These are the activations of a small neural network, seen along a few directions. Each row is one input.
In each table, some parts of the input vary, and every possible input appears once, in random order.
A made-up example of a description, with smaller parts first: one of 3 separate values, together with either a single point or one of 9 places around a ring or (one of 6 places along a line, together with one of 8 places around a ring).
Shared parts are said once, and a part with two or three values counts as separate values.

Other details of the inputs vary at random and push rows far along three fixed directions, the same in every table; ignore that.

Rows:
r1: [ -7  70 -14  28  32  43  49 -16  20 -47 -72  52]
r2: [  0  23 -13 -20  50  19  -9  55 -37  77  -6 -37]
r3: [  35   -2   20   52   17    0   21   54   47 -111  -22   13]
r4: [ 31 -28 -21 -34  37   2 -40  52 -30  81  49 -69]
r5: [ -6  -9  34  11 -37 -48 -22   0  19 -14  16 -18]
r6: [  2 -42  30  -8 -39 -34   3 -15  11 -17  16 -11]
r7: [ 19 -22  25  11 -37 -36 -21 -22  14 -11  22  -8]
r8: [ -1 -35   8  10 -36 -21 -31 -27   5 -23  30  -2]
r9: [  51  -40    1   47   45    8   35   47   55 -118  -46   17]
r10: [ -6  59  11  19  43  17  35  11  12 -45 -61  48]
r11: [  2 -35  15  11 -43 -10 -22 -24  -2 -23  36   1]
r12: [ 50  -8 -42  25  61  64  14 100   3 -10  -3 -50]
r13: [ 13 -40 -34 -26  29  18 -44  40 -41  65  55 -58]
r14: [-11  74 -51 -15  83  58  27  19 -19  39 -57  10]
r15: [  2 -40  28 -13 -42 -33   5 -12   9 -20  19  -9]
r16: [ -3  -9  10  21 -51 -27 -15 -18  26 -12  17 -30]
r17: [ 15 -21  24   5 -32 -41 -26 -21  19 -14  22  -9]
r18: [ 17 -50 -23 -54  41  -2 -24  58 -34  88  39 -77]
r19: [ 18  49 -25 -22  76  53  24  24 -26  25 -43  28]
r20: [ -71   50   20  -66  -28  -38   14 -107  -27   69  -39   52]
r21: [-38  72  17  -5  12 -19  19 -40   7 -19 -51  57]
r22: [  3 -33  12   5 -48  -9 -19 -22  -3 -27  38   2]
r23: [ -3  72 -46  -1  74  65  34  19 -21  39 -66  13]
r24: [  4 -43 -24 -13   1  30 -15  53 -32  74  55 -54]
r25: [ -61   49    5  -34  -39   -9   -5 -106  -43   56  -14   57]
r26: [ 16 -20  31   7 -39 -29 -16 -19  11 -15  28  -5]
r27: [-10 -35   6  22 -54 -15  -4 -15  13 -11  30  -1]
r28: [-76  51  -1 -33 -37 -10  10 -91 -25  62 -17  56]
r29: [-15 -31   2  12 -43 -23 -10 -15  17 -18  38  -4]
r30: [  31  -25   -7   59    4   30   36   38   50 -119  -14   38]
Description of these inputs: one of 5 places along a line, together with either a single point or one of 5 places around a ring.
Changing only the place on the line of 5 turns r6 into r9. The same change can be made to r1. Which row results?
> r23
Change only the place on the ring of 5 in r16. List by row number the other rows that result.
> r5, r8, r17, r28
A walk changes only the place on the line of 5. It starts at r21 and steps to r5. List the rest of the walk in order.
> r2, r10, r3

Rows:
r31: [ 25   7  12  25  10   0  21  34  42 -62 -26  -8]
r32: [ 23   4 -26 -19  75  45  31  35 -12  20 -49   4]
r33: [ 50 -52   5  15  28   5 -18 101  10   0  36 -61]
r34: [  3 -15  38  -1 -70 -65 -36 -54  20 -14  35  -6]
r35: [-20 -30  32  12 -92 -38 -14 -39  13 -12  44  11]
r36: [-39  57 -20  -3  19  27  47 -45   5 -23 -54  66]
r37: [-18 -30  45  -8 -68 -64 -26 -43   6 -24  39  -1]
r38: [-11  12 -14 -48  24 -13 -28  -9 -37  88  17 -24]
r39: [-31   2 -16 -61  22  -1   8 -27 -41  92 -17  -2]
r40: [ 50 -47   5   5  20   6 -27  77  -5 -12  35 -54]
r41: [ -9  31 -18  16  13  29  12 -14  -8   2 -27  21]
r42: [ -1  46  -5  13  37  14   9   5   8  -7 -49  17]
r43: [ 19 -44 -11  24 -23   1   0  35  21 -33  32 -38]
r44: [ -2   2  44   2 -46 -36  -8 -39  -1 -30  11  16]
r45: [-15   4  11   4 -54 -21 -13 -67  13 -16  17  28]
r46: [ 21  11  14  44   5  -9   4   9  32 -57 -25   3]
r47: [ -2  18 -17  -7  27  46  10   4 -20   1 -15  28]
r48: [  8   3  -6  33  -9  -1   8 -32  35 -78 -17  45]
r49: [ 49 -32   6  16   8 -14 -26  33  12 -15  29 -41]
r50: [-36  14 -16 -38 -10  -1 -16 -52 -32  72  19   6]
r51: [-14  14  -6 -52  17  14  12 -25 -41  90 -16  -5]
r52: [ 38 -40  -5   7  22  -1  -8  89  19  -8  25 -79]
r53: [  5   5  -1  36 -23   9  29  -9  39 -77 -20  29]
r54: [  9 -18  18 -15 -32 -23 -15  24  -6  49  42 -71]
r55: [ 26 -39  -5  23  17 -14 -26  54  18 -11  24 -56]
r56: [-22  24 -14 -33 -11  11 -13 -48 -39  79  18   3]
r57: [-49  17 -10 -34 -10   6   2 -31 -37  74  10  22]
r58: [ 41 -66  -4  10  39  -3 -18 103  10  -2  42 -63]
r59: [ 24  14 -28 -10  99  44  14  94 -18  30 -29 -14]
r60: [  9   9   1  40 -21  10  34 -13  35 -76 -19  31]
r61: [  4  -7   4  29 -10  13  11 -12  20 -81 -12  41]
r62: [-19   2  24   8 -58 -10  -1 -59  -4 -26  17  34]
r63: [-25 -39  28   3 -79 -35 -22 -53   7 -23  50   5]
r64: [-42  22 -13 -19 -26   0 -14 -41 -30  65   4  -2]
r65: [-10  25 -21  12  13  29   6  -7  -4   2 -25  17]
r66: [ -5  17 -14 -47  25  -8 -28  -2 -38  88  13 -28]
r67: [  -6   43  -24  -16   77   38   59  -14    2  -22 -100   67]
r68: [ 13  -2   6  47  -9  13  28   3  29 -76 -14  47]
r69: [-48  18 -11 -22 -25  -4 -12 -49 -27  61   9   3]
r70: [  4  28 -32 -23  80  33  23  58  -9  29 -34 -21]
r71: [ 28  -6  10  18  26   0   5  32  14 -71 -18  12]
r72: [ 16 -36  24  -8 -21 -22 -26  42 -15  52  53 -58]
r73: [-25  53 -19   7  37  37  43 -15  -3 -21 -58  80]
r74: [-19   4  28  15 -45 -47 -17 -36  20 -13   2  -7]
Changing only one part turns r45 into r48. The same change can be made to r65. Which row results?
> r64
Changing only one part turns r54 into r70. The same change can be made to r68. Which row results?
> r57
What do these inputs look like to the network?
> one of 4 places along a line, together with either a single point or (one of 2 separate values, together with one of 5 places around a ring)
Change only the place on the ring of 5 in r57. List by row number the other rows that result.
> r36, r50, r63, r69
Change only the choice among 2 separate values in r41. List by row number the other rows that result.
> r46
Change only the place on the line of 4 in r42. List by row number the other rows that result.
> r46, r55, r74
